These are the activations of a small neural network, seen along a few directions. Each row is one input.
Each table varies a few parts of the input and shows all the possible inputs, shuffled.
A made-up example of a description, with smaller parts first: values(3) and (point or ring(9) or (line(4) and ring(5))).
Shared parts are said once, and a part with two or three values counts as separate values.

Rows:
x1: [  5   0   9 -29  -4   9  13  -7  -4   6  -7  -8  46]
x2: [ -5  19 -12 -14  -7  11 -13  10   8   2   8  -6  28]
x3: [ 14 -11 -16 -21 -22   8  16  10  33   0  -6   1 -18]
x4: [  6   5  -6 -26  -5  21 -25  12  -1  16   9   0  21]
x5: [  9  -5 -12 -22  -6   5  12  22  32  -9   3 -17 -20]
x6: [ 16  -6   4 -18   3   0  50  19  28  -9 -17 -21   4]
x7: [ -1 -15  34  34  32 -12  10 -34 -50 -19   0  18   2]
x8: [  1  -1  21  33  19  -5 -25 -24 -36   3  11  12 -25]
x9: [ -8   5   8  40  19 -20 -17 -19 -32 -10   8   5 -15]
x10: [-20   4   8  44  15 -30 -14 -22 -36   4   5  16 -18]
x11: [-20  19 -14 -17  -4   7 -10   7  10  12  -3   2  27]
x12: [  0   4 -16 -12 -14  -1  17  24  30 -15  -7 -24 -17]
x13: [-14  -2 -19  -8  -8  -5  26  24  39  -3  -6 -21 -13]
x14: [ 12  -6  -9 -19 -24  22 -17   7   3  18  -2  16  20]
x15: [  4 -11  21  35   6  -9 -21 -30 -25   3   4  27 -22]
The inputs of x15 and x14 match in every part but one. If x7 is changed in the same way as x15 into x14, which row does it become?
Answer: x1
What is each input in this table made of?
Answer: values(3) and (point or line(4))
Which other rows does x3 become when the line(4) part takes its other values? List them by row number.
Answer: x5, x12, x13

Rows:
x16: [  5 -12 -11 -13  16   8  18  29  12 -18   7 -24  -8]
x17: [ 10   1  -4  38  -8 -19 -39 -18 -25  -9  13  15 -19]
x18: [ 11  -6   2  37  -9  -1 -21 -25 -34 -13  -1  17 -11]
x19: [-15  -8 -23  -4   2 -20   9  22  19 -19  -7 -11 -22]
x20: [ 15  10   2 -14  -6   1  29   3  11 -20   3 -16  14]
x21: [ -4  -1 -30 -14 -13   5  -8  14  30  12   3  33  -3]
x22: [ -8 -21  28  34  13 -15  13 -29 -23   9  -7  17 -24]
x23: [ -9 -19 -14   1  -2  -5  25   6  20 -24 -10 -11  -3]
x24: [  4 -14  28  28  32 -11   6 -21 -25  17   9  10 -23]
x25: [-15   8  13  14  29  -4 -19  -8 -43   8   9   7  27]
x26: [ -7  13 -13 -36 -19  14  -8   6  18  18   7 -19  -8]
x27: [ -5 -19 -10 -16 -21  15  -2   8  23   8 -12  17  13]
x28: [ 26   7   6 -27  -6   0  14   2  14   0 -10 -24  29]
x29: [ -7  -3  37  35  24 -17  -9 -29  -4   8   6  10 -34]
x30: [-28  11   6  29  10 -20 -15 -11 -27   4  17  22  17]
x31: [ -2   4 -10 -20  -9  30 -17  13  33   6   8  15  -6]
x32: [  4   5  -4 -12   1  13  17  27   6  -1   6 -25   5]
x33: [ -2 -11  -7 -17 -30   4  13  -3  17   8  -9   0  16]
x34: [  6 -13  24  17  30  -9  18 -35 -35   8  -7  18 -23]
x35: [ -9  -1  -8   3 -20   1  25   6  13  -7 -11 -14   9]
x36: [ 22   0   7  21   5   3 -16 -30 -44 -17  -2  17  -9]
x37: [  3  20 -26  -5 -11 -14   7  17  25  14 -17  -1   4]
x38: [ 13 -15  11 -34  -8  18   1   5  15  -7  -5  16  18]
x39: [  8 -13  -6 -21  10  -3  28   3   8 -29   5 -20   1]
x40: [-26   0  12  25  10  -4  -6 -17 -36   1  -3  20  26]
x41: [ 13 -11  -2 -22  -3  31  -6  32  22  10   7  16   8]
x42: [ 22   0   4  32   8   2 -30 -13 -38  -5  15  10 -12]
x43: [ 15  -5  11 -43 -19   2   9  -2   7   1  -1 -12  19]
x44: [ 21   9  -5 -18   2  13   7  28  17  15  -7 -24  19]
x45: [-13 -16  33  35  11 -34  -5 -20 -10   8   6  13 -30]
x46: [ 11  -6   0 -32 -10  16   4  19  12  16   9 -13  13]
x47: [  6  26  -8 -12  -5  12  -2  13  29  10 -11 -19   2]
x48: [-14   6  18   0  28  -4 -13 -19 -51  -4  -9  12  29]
x49: [-10  15 -19   5 -13 -10  17  18  18  -5  -7  -2  -8]
x50: [ -7   6 -31 -24 -22 -10   3   6  18  21   1   3  -3]
x51: [  5   1 -10  -7 -19  -1  13   6  21  12 -24 -16  23]
x52: [ 10  10   1  33   1  -2 -46 -22 -25  -9  16   4 -23]
x53: [ -9   2 -10  -5   8   5   7  18  25 -23  -1 -19 -25]
x54: [-29  20  14  21  20  -3 -27 -23 -25   1  15   7  17]
x55: [-11  21  -9 -12 -10  10   6  19  13  -4  -1 -26 -16]
What is each input in this table made of?
Answer: ring(5) and (values(3) or line(5))
Start at x47 and move only the ring(5) part, one step at a time. The first step leads to x44. Which rows follow, in order?
Answer: x28, x51, x37

Rows:
x56: [  0 -29   8  33  22 -11  -7 -21 -16   6  15  26 -34]
x57: [  7  -2 -11 -30 -16   9  13  15  24  34  -6  -9  12]
x58: [ 12  -7  11  41  -8 -23  -3 -27 -25 -11   7   9 -17]
x59: [ 10   5 -17 -16 -23  24  11  23  27   1 -12   7  25]
x60: [  9  11  21  -1  11  10 -29  -7 -21  14   5   0  19]
x61: [  6  10 -18   2   2  -3   2  20  25 -19 -11 -26 -50]
x62: [-20  19  -4   5   0  -5 -34  -3 -18   2  11  21  28]
x63: [ 14  -2   8  31   3  -9 -15 -22 -26  -4   5  21 -46]
x64: [-15  -1   9   0  16  -8  44  23  17 -18  -3 -14 -16]
x65: [  5   2   9  -9  15  29 -28 -12 -33  -7  15  -6  29]
x66: [ -3   5  -7   0  15 -17  51   2  16 -16 -10 -27  -5]
x67: [ -3 -19 -11  -2   8 -18  13  36  20  -7   2 -17 -33]
x68: [-15  18  10   2   9   2 -27 -13 -24  35   6   5  14]
x69: [ 27   1   5 -39 -13  11   8  14  32  15  -3  -5  15]
x70: [ -2  17  -3  19   5  12 -25  -2 -21   5  11  14  34]
x71: [ 23  -9  -2 -53 -19  29  10  14  11  -9   3  -7  21]
x72: [-15  -4 -23 -30 -28  12   2   6  30  12  -8  -4   9]
x73: [-25  14  -4  -3  -6  -2 -26  -9 -31  17   8   9  14]
x74: [ -7  -3 -22 -24 -25  12  -2  16  37  -3 -12   5  21]
x75: [ -1 -11  17  26  20 -31  15 -40 -28 -11 -12  14  -5]
x76: [  5   3 -14  14 -11 -14  21  10  28 -22  -2 -36 -21]
x77: [-13 -19  38  34  25 -10   6 -25 -22 -11  -8  22 -14]
The inputs of x70 and x59 match in every part but one. If x77 is changed in the same way as x70 into x59, which row does it become?
Answer: x64
What is each input in this table made of?
Answer: values(2) and (ring(5) or ring(6))
Which other rows does x71 become when the values(2) part takes its other values? List them by row number.
Answer: x65
Start at x63 and move only the ring(5) part, one step at a time. The first step leads to x56. Which rows follow, in order?
Answer: x77, x75, x58

Rows:
x78: [-33  17  -1   3   2  -8 -18  -5 -20  33   8  -1  26]
x79: [  4  13  -2   7   9  12 -49  -2 -23  11  18  25 -23]
x80: [ 30  -9  -7 -37 -31  11  11   7  42  19  -9   6   7]
x81: [  0 -10  10   2  -8  23 -33 -23 -13  12   5  40  25]
x82: [-14   8 -38 -10 -25  -4   7  20  34 -22   6 -16 -12]
x83: [-14  23 -24  28  -9 -10 -36 -11 -25  10   0   5  -1]
x84: [ 24   9  -7 -35  -7  28  33  33  20  -3 -12 -24  38]
x85: [ 12  -5 -10 -26 -19  18 -14  18  33   5   5 -22 -41]
x86: [ 13 -38  19  10   0 -10  20 -18 -22  -7 -11  24 -13]
x87: [ -8   5   7  49   8 -31   9  -7   2 -23  -8  -5 -30]
x88: [  4   9  24 -12   6   9 -21 -12 -34   0   9  -2  54]
x89: [ 15 -22  14  35  22 -12  -2  -1  -9  -6  16   0 -46]
x90: [-23   2 -27 -31  -1   1  22  39  42   1  -9 -15  16]
x91: [-25   6  21  17  24 -22  33 -11   1  -5  -9  -3 -12]
x92: [ 15  -8  22  -1  29  -3  37 -28 -28 -24  -9 -12  13]
The inputs of x83 and x88 match in every part but one. If x87 is changed in the same way as x83 into x88, which row does it become?
Answer: x92
What is each input in this table made of?
Answer: values(3) and ring(5)
Start at x85 and move only the ring(5) part, one step at a time. The first step leads to x82. Which rows follow, in order?
Answer: x90, x84, x80

Rows:
x93: [ -9  -2 -17  -2  -8  -7  21  12  19 -13 -10  -6  -3]
x94: [ 11 -11   2 -11   2   0  19  15  17  -4  -2 -17 -20]
x95: [ 15  -4 -16 -33 -21  32 -20  15  14   5   6   9  20]
x96: [  7   2   3  21   4 -10 -16 -13 -15   1   1   6 -10]
x97: [ -6   5  -5 -25 -16  10  -8   6  17  29  -2   8  20]
x98: [ 10   0  11  14   2  -8  -7 -21 -27  -1   0  11  -5]
x99: [  3  -4   0  -6  -1  -2  24   9  21  -9 -11 -10 -11]
x100: [ -6  -9  21  19  25  -7   1 -17 -35   0   2  20  15]
x101: [ -7   5   1  24   1  -6 -19   0  -9   3   6   5 -15]
x102: [ -1  -7  27  16  16  -6  -7 -29 -32  -7   3  11   6]
x103: [-18  11  -6  18   9  -6 -25  -2 -10   2  12   4 -21]
x104: [ -4  18  -9 -27 -10  15  -5  10  -2  10  -1 -18  46]
x105: [ -3   1  -9   0  -5  -9  20   8  23 -12  -2  -9  -5]
x106: [  9  -6  -3  -7   3   4  22   9  18  -6  -2 -14 -16]
What is each input in this table made of?
Answer: values(3) or line(5) or line(6)
What sort of input is x102?
Answer: line(6)
